Each row below holds a small network's activations on one input, seen along a few directions.
In each table, some parts of the input vary, and every possible input appears once, in random order.
A made-up example of a description, with smaller parts first: one of 4 places along a line, together with either a single point or one of 11 places around a ring or (one of 2 separate values, together with one of 8 places around a ring).
Shared parts are said once, and a part with two or three values counts as separate values.

Table:
R1: 1.09 2.15 2.25 -1.50 1.72 -0.50 0.35 2.90 -0.79 -4.93 0.68 -0.19 1.34
 0.75 -3.41 3.14
R2: -1.67 4.96 -2.25 -2.31 -1.53 -2.45 5.20 2.77 -2.77 2.01 1.32 -3.07 1.53
 1.04 -1.89 -4.26
R3: -1.43 -1.33 0.61 -3.11 4.80 3.12 -7.27 -1.57 1.11 -2.10 -2.73 0.46 -3.52
 -1.24 0.75 4.22
R4: -7.91 2.05 -1.79 -0.77 2.84 0.84 -3.66 -1.91 -1.39 4.23 -0.25 -3.01 1.39
 -2.83 1.59 -1.66
R5: -4.81 -1.15 1.76 -1.58 2.06 0.99 -5.28 -0.95 0.68 2.41 0.91 -1.39 -0.23
 -3.18 2.22 4.60
R6: 1.51 0.96 -0.13 -2.63 -1.45 0.58 1.40 -0.53 0.94 3.16 3.45 1.04 -3.22
 -0.95 1.08 1.17
R7: -4.76 1.25 -1.02 0.77 3.11 -0.54 -3.08 0.69 -5.05 -1.18 1.66 -1.02 4.69
 -1.81 -0.15 2.42
R8: 1.59 -3.33 2.79 7.81 -3.13 -2.11 4.10 -1.21 -3.63 1.53 -1.78 0.82 3.72
 3.37 -1.12 -3.77
R9: -2.45 -0.05 1.32 -0.38 3.86 1.99 -6.77 -2.56 2.27 -0.47 -0.16 -0.09
 -1.61 -3.19 -0.10 4.32
R10: -0.21 2.24 2.90 -2.79 1.19 -1.89 1.74 3.71 -3.24 -2.55 0.98 -0.59 2.86
 -0.62 0.11 2.59
R11: -0.41 1.63 -3.89 -0.88 -0.94 0.18 0.75 -0.46 -1.02 4.18 4.44 2.07 -1.54
 0.38 -0.22 -1.73
R12: -2.21 0.16 -0.03 -2.97 0.70 -0.68 -1.41 -2.47 3.43 3.74 2.40 1.99 -3.88
 -1.91 2.35 1.88
R13: -2.10 3.17 -0.94 -0.97 1.65 -2.22 1.20 3.73 -5.13 -1.49 1.86 0.52 4.54
 0.80 -1.11 -0.28
R14: 5.56 -5.35 -0.16 5.50 -5.48 1.88 0.48 0.35 6.08 -1.76 -2.80 1.79 -0.75
 -0.72 3.07 -2.72
R15: -5.89 2.51 -3.68 -2.18 0.96 -0.75 0.18 -3.00 1.83 5.81 1.65 -0.15 -2.41
 -1.03 1.03 -4.04
R16: -1.01 -0.04 -0.70 -1.60 1.30 0.65 -2.80 -3.21 5.89 1.39 2.10 2.38 -5.35
 -0.60 -1.23 2.38
R17: 6.61 -6.82 -0.85 2.68 -4.48 2.99 -0.06 1.30 4.97 -3.42 -5.29 2.40 -2.68
 1.10 3.75 -2.89
R18: -3.87 4.61 -1.25 -1.73 1.43 -1.95 3.37 3.02 -3.89 -0.14 0.38 -3.54 4.96
 0.96 -1.51 -2.84
R19: 4.84 1.71 0.12 -4.78 0.08 0.01 1.56 2.92 -0.41 -4.43 -1.07 0.80 -3.15
 2.65 -2.80 1.78
R20: 4.93 0.49 -1.79 -4.11 1.18 2.73 -0.67 -1.40 2.27 -1.03 0.12 2.30 -5.91
 1.42 -0.97 1.25
R21: -1.54 3.57 -4.18 -1.84 -0.62 0.24 2.83 -1.61 -0.18 5.32 2.73 -1.41 -1.22
 -0.33 -0.12 -4.81
R22: 2.45 -4.30 -3.38 6.16 -5.45 0.08 1.27 1.23 1.66 1.68 -1.37 2.40 2.41
 -0.43 5.41 -6.22
R23: 4.49 3.46 0.44 -1.92 -0.31 -1.38 2.01 1.43 1.18 -2.72 1.38 0.00 -0.63
 0.55 -3.47 1.84
R24: 4.14 -3.90 6.26 5.98 -3.19 -1.96 4.41 -1.85 -1.34 0.48 -2.87 -0.31 2.70
 1.79 0.26 -0.87
R25: 0.04 -3.27 -3.33 5.37 -6.17 0.61 3.46 1.08 2.55 3.12 -2.67 -1.34 1.94
 -0.19 4.93 -8.71
R26: -0.31 -1.63 2.87 7.01 -3.14 -1.76 6.37 -1.64 -3.18 2.70 -3.52 -2.53 3.35
 2.98 -0.96 -6.64
R27: 0.71 3.96 -2.32 -1.49 -0.80 -2.93 2.88 2.88 -3.64 0.63 2.68 0.78 1.88
 0.75 -1.33 -1.64
R28: -2.82 0.04 2.29 -0.97 2.62 -0.27 -2.59 0.46 -2.22 -1.94 1.10 -2.80 3.56
 -2.78 0.54 5.68
R29: -6.56 2.66 -1.36 -0.03 2.86 -0.24 -0.97 -0.10 -3.81 0.16 0.22 -4.99 5.10
 -1.73 -0.59 -0.13
R30: 2.00 2.49 1.39 -3.16 -1.94 -2.40 3.54 3.24 -1.24 -0.09 2.13 -0.72 0.11
 0.05 -0.67 1.71
R31: -4.08 0.63 -4.31 -1.06 1.03 -1.12 -2.08 -2.62 2.38 5.05 3.66 2.47 -1.62
 -0.09 0.55 -0.60
R32: 7.11 -4.60 5.06 4.28 -1.23 0.34 2.46 -2.26 -0.54 -3.99 -6.09 1.04 -0.52
 4.44 -1.93 -1.00
R33: 0.07 -1.36 -1.42 -4.43 2.27 1.81 -3.33 -2.23 4.77 -0.26 -0.44 2.92 -7.33
 1.34 -0.42 2.27
R34: -1.61 0.15 2.17 0.24 3.29 1.12 -3.96 -0.15 -0.66 -4.60 0.51 -1.78 1.50
 -1.89 -2.48 5.78
R35: 2.14 0.79 1.55 -4.34 2.61 0.61 -0.19 3.83 -1.99 -6.62 -1.82 0.39 -0.53
 2.66 -2.63 3.05
R36: 5.95 -3.11 6.16 7.00 -1.99 -0.71 3.14 -2.85 -0.25 -2.53 -3.85 1.12 0.77
 2.02 -2.21 -1.21
R37: -0.51 -1.06 1.54 -2.56 4.18 2.23 -4.46 0.78 -1.87 -6.32 -2.06 -1.20
 -0.32 0.14 -1.63 5.65
R38: 3.26 1.44 -0.68 -1.37 -0.29 1.77 -0.05 -1.73 2.97 0.57 2.75 1.91 -4.66
 -0.31 -1.84 1.30
R39: -6.09 0.09 -2.43 0.35 2.97 0.45 -5.90 -1.55 -0.84 3.48 1.73 -0.39 2.07
 -2.01 1.07 1.81
R40: 3.75 -5.88 0.44 4.32 -6.59 0.62 1.84 1.52 4.12 0.92 -2.05 0.95 0.65
 -1.34 6.07 -2.82
Question: The inputs of R31 and R15 match in every part but one. If R39 is changed in the same way as R31 into R15, which row does it become?
Answer: R4
Question: The inputs of R11 and R6 match in every part but one. If R27 is changed in the same way as R11 into R6, which row does it become?
Answer: R30
Question: What is each input in this table made of?
Answer: one of 5 places along a line, together with either one of 2 separate values or one of 6 places around a ring
Question: Which other rows does R22 become when the choice among 2 separate values takes its other values? List them by row number.
Answer: R8
Question: List by row number the other rows that have the place on the line of 5 in common with R19.
Answer: R3, R17, R20, R32, R33, R35, R37
Question: Which other rows does R7 become when the place on the line of 5 takes its other values? List them by row number.
Answer: R28, R29, R34, R37

Table:
R41: 3.73 -0.22 -3.05 0.12 -2.13 1.39 3.08 2.53 1.06 -3.37 -1.24 0.55 -0.51
 1.89 -0.17 -3.63
R42: -1.22 -4.07 3.04 3.48 -0.77 1.01 0.48 -1.77 -0.04 0.16 -2.72 -0.78 0.07
 1.29 0.74 -0.60
R43: -8.09 2.17 -2.74 -1.95 2.94 -0.35 -3.39 -0.95 1.23 3.27 2.79 -1.45 1.00
 -4.18 2.46 1.27
R44: 2.41 0.08 1.20 -1.07 -1.44 -0.77 3.48 -1.44 3.01 0.34 -1.74 -0.40 -3.31
 1.82 -0.96 -2.03
R45: -1.14 -0.28 -0.29 4.19 -2.56 -1.23 2.18 3.02 -0.59 -0.84 -1.05 -0.70
 5.20 -0.45 1.30 -3.68
R46: 1.66 1.99 3.22 -3.42 4.43 1.19 -2.60 1.69 -1.55 -4.98 1.64 0.45 -0.19
 -0.53 -2.59 7.51
R47: -3.40 0.86 2.29 -1.66 5.77 0.98 -2.71 -0.03 -4.80 -3.83 -0.37 -1.65 2.12
 0.77 -2.60 4.79
R48: -3.14 3.10 -4.48 -6.08 2.42 1.96 -4.01 -0.43 3.46 1.71 1.75 -0.59 -4.55
 -1.51 -0.27 0.74
R49: 3.18 0.33 -0.89 0.78 0.32 1.53 1.52 -3.60 1.85 1.14 0.21 2.11 -4.21 2.14
 -2.17 -2.48
R50: -0.18 4.89 0.62 -5.55 4.30 1.05 -0.03 1.27 -2.93 -3.43 1.00 -0.99 -2.07
 1.07 -5.11 2.92
R51: 1.03 0.25 0.14 0.06 -3.03 -2.67 3.88 0.10 0.27 3.71 1.35 -0.50 -0.07
 1.49 -0.25 -1.77
R52: 0.34 -3.54 1.79 2.97 -0.75 1.79 -0.23 0.21 -1.99 -0.72 -3.70 -0.71 1.12
 0.47 2.57 -2.07
R53: 2.61 0.93 -1.33 -0.46 -3.23 -1.70 3.42 1.83 -1.58 2.79 0.16 -0.40 1.25
 0.78 1.61 -2.90
R54: -2.03 5.12 -0.39 -5.09 2.30 -2.83 0.23 2.14 -5.28 -0.36 3.21 -1.03 1.02
 0.60 -4.39 3.44
R55: -6.21 3.66 -4.50 -4.96 1.93 -1.36 -2.38 0.83 1.46 4.47 4.61 1.24 -1.89
 -1.58 1.67 0.91
R56: -0.16 -4.16 -0.41 4.19 -1.27 1.34 -0.49 2.38 -1.19 -3.25 -2.91 0.41 2.90
 1.49 1.48 -2.53
R57: 3.92 -3.37 3.35 1.38 -2.11 0.89 1.13 -0.92 2.84 -1.59 -0.47 1.04 -2.33
 -0.35 0.97 2.41
R58: -0.62 0.15 1.92 2.79 -2.05 -0.85 2.41 0.84 -1.48 1.66 -1.81 -1.80 3.49
 -1.56 2.33 -3.29
R59: -0.70 -3.38 1.18 4.90 0.80 1.57 -1.65 -4.44 -0.53 0.84 -1.74 1.99 -0.61
 1.70 -0.30 -0.91
R60: 6.07 -2.55 1.68 0.77 -2.59 0.51 -0.19 0.99 1.30 -2.12 -2.30 0.31 -1.04
 -1.28 2.37 1.34
R61: -3.94 4.35 1.68 -1.70 3.35 -1.65 -1.01 0.37 -5.37 -1.79 1.88 -3.96 3.86
 -1.26 -3.06 3.64
R62: 4.79 -2.33 1.44 2.59 -1.21 0.67 -1.81 -3.15 2.91 -0.05 -0.62 3.17 -2.75
 0.04 -0.81 2.46
R63: -7.14 -1.49 -2.10 -2.93 4.32 1.30 -6.09 -1.82 2.01 1.39 -0.17 0.14 -0.10
 -2.24 2.15 2.30
R64: -1.46 -0.11 -1.55 -4.43 2.06 2.17 -6.76 -0.32 4.41 -0.11 2.55 1.05 -2.57
 -3.20 2.02 4.92
R65: 5.62 -3.20 -0.53 2.03 -3.04 0.07 -0.40 3.20 2.11 -4.62 -1.50 1.40 0.71
 -0.30 1.29 0.87
R66: -1.38 -0.66 2.58 3.42 -2.44 -1.28 2.43 -0.95 -0.08 2.73 -0.54 -2.96 2.34
 -0.97 0.07 -1.85
R67: 0.77 0.77 -0.82 1.29 -0.67 -2.85 2.15 -2.24 0.20 4.36 2.38 3.17 -1.07
 1.77 -1.19 -2.71
R68: -1.34 -0.50 0.90 5.03 -0.15 0.09 1.01 -3.48 -1.04 2.95 1.41 0.47 1.30
 -0.68 -0.58 -2.64
R69: 1.26 0.56 -2.90 0.62 -3.36 -2.63 3.80 3.72 -0.29 -0.06 0.79 1.72 3.01
 2.00 0.99 -3.50
R70: 4.74 0.64 -1.05 -1.31 -2.13 0.66 2.55 0.44 0.61 -0.41 -2.85 -1.32 -2.12
 0.78 0.43 -2.94
Question: The inputs of R62 and R68 match in every part but one. If R65 is changed in the same way as R62 into R68, which row does it become?
Answer: R45
Question: What is each input in this table made of?
Answer: one of 5 places around a ring, together with either one of 2 separate values or one of 4 places along a line
Question: Which other rows does R69 become when the place on the line of 4 takes its other values? List them by row number.
Answer: R51, R53, R67
Question: List by row number the other rows that have the place on the ring of 5 in common with R59.
Answer: R42, R47, R52, R56, R63

Table:
R71: -5.97 -1.38 -4.20 1.09 0.86 0.17 -3.77 -0.22 -2.56 4.19 2.31 -1.00 3.87
 -3.10 4.57 -0.49
R72: 3.88 -5.86 7.16 3.21 0.12 0.03 -1.26 -3.60 1.83 -0.94 -2.13 2.64 -2.41
 1.14 0.59 3.98
R73: 2.79 3.36 0.85 -6.67 4.06 0.97 -4.28 -0.75 2.51 -2.25 3.89 2.14 -5.02
 -1.49 -3.04 8.83
R74: -0.52 6.29 -1.61 -6.67 6.14 0.41 -1.97 1.09 -3.18 -4.64 1.38 -0.36 -1.50
 1.39 -6.31 3.18
R75: -2.81 4.72 -4.70 -7.19 3.42 2.43 -3.60 -2.41 4.15 1.98 2.78 -0.64 -6.62
 -1.99 -1.45 1.61
R76: 9.01 -4.36 2.46 2.41 -5.59 -0.99 3.23 2.12 6.23 -4.35 -0.81 4.82 -2.36
 2.21 0.37 0.99
R77: -2.71 -1.20 0.51 -0.09 3.34 1.24 -4.15 2.98 -3.98 -5.64 -3.67 -1.68 3.50
 0.64 -0.24 2.08
R78: -1.39 -4.35 1.47 2.56 -0.60 1.34 -0.88 -5.07 3.62 4.03 -3.81 -0.18 -3.54
 0.79 1.83 -3.12
R79: 0.69 -2.57 4.22 3.45 1.82 -0.01 1.25 -1.77 -3.86 -2.88 -5.06 -0.35 1.08
 4.47 -2.81 -0.69
R80: 6.81 -1.91 0.15 1.56 -3.31 -0.18 5.70 3.77 -1.32 -5.17 -3.95 1.17 0.51
 5.09 -1.85 -4.12
R81: 5.32 2.62 0.50 3.34 -6.18 -1.75 8.16 3.71 -1.73 -0.65 0.52 -2.12 3.85
 0.01 -0.31 -5.45
R82: -5.64 -2.81 -2.80 -0.07 0.62 3.10 -5.68 -0.25 5.43 0.06 -1.42 -1.40
 -0.29 -2.46 3.09 0.25
R83: -2.82 9.36 -0.57 -6.06 3.96 -1.78 1.62 1.23 -4.30 0.42 5.18 -3.15 1.24
 -2.82 -3.13 2.40
R84: -3.81 -1.83 -0.21 5.64 -1.80 -1.83 0.82 -3.94 -0.62 6.22 1.08 1.21 1.81
 1.11 0.14 -3.56
R85: 5.53 -1.60 -3.68 2.13 -5.32 1.36 3.16 -0.09 6.97 0.90 -2.56 1.50 -3.40
 0.48 2.21 -6.85
R86: -1.45 0.15 5.16 3.77 -0.84 -2.54 4.48 -1.62 -5.06 2.51 -1.48 -3.19 4.00
 0.02 -0.43 -1.56
R87: -5.08 5.01 -5.04 -6.36 3.27 -1.00 -1.14 -1.08 -2.64 6.00 6.63 0.94 -2.48
 -1.12 -0.36 1.06
R88: 3.34 -1.07 -3.93 3.04 -5.97 -1.43 5.30 1.32 0.04 4.95 1.35 2.73 0.61
 1.70 3.30 -7.32
R89: -5.64 1.80 1.11 1.35 0.46 -1.54 -0.87 3.73 -3.17 -1.17 0.78 -4.57 6.94
 -3.34 0.69 1.48
R90: 0.47 -4.39 3.14 -0.45 1.54 2.02 -6.13 0.86 1.64 -3.56 -1.02 1.50 0.23
 -2.74 3.12 7.28
Question: What is each input in this table made of?
Answer: one of 4 places along a line, together with one of 5 places around a ring
Question: The inputs of R85 and R75 match in every part but the place on the line of 4. If R76 is changed in the same way as R85 into R75, which row does it become?
Answer: R73
Question: Which other rows does R80 become when the place on the line of 4 takes its other values? List them by row number.
Answer: R74, R77, R79
Question: Start at R83 and move only the place on the line of 4, one step at a time. The first step leads to R89. Which rows follow, in order?
Answer: R86, R81
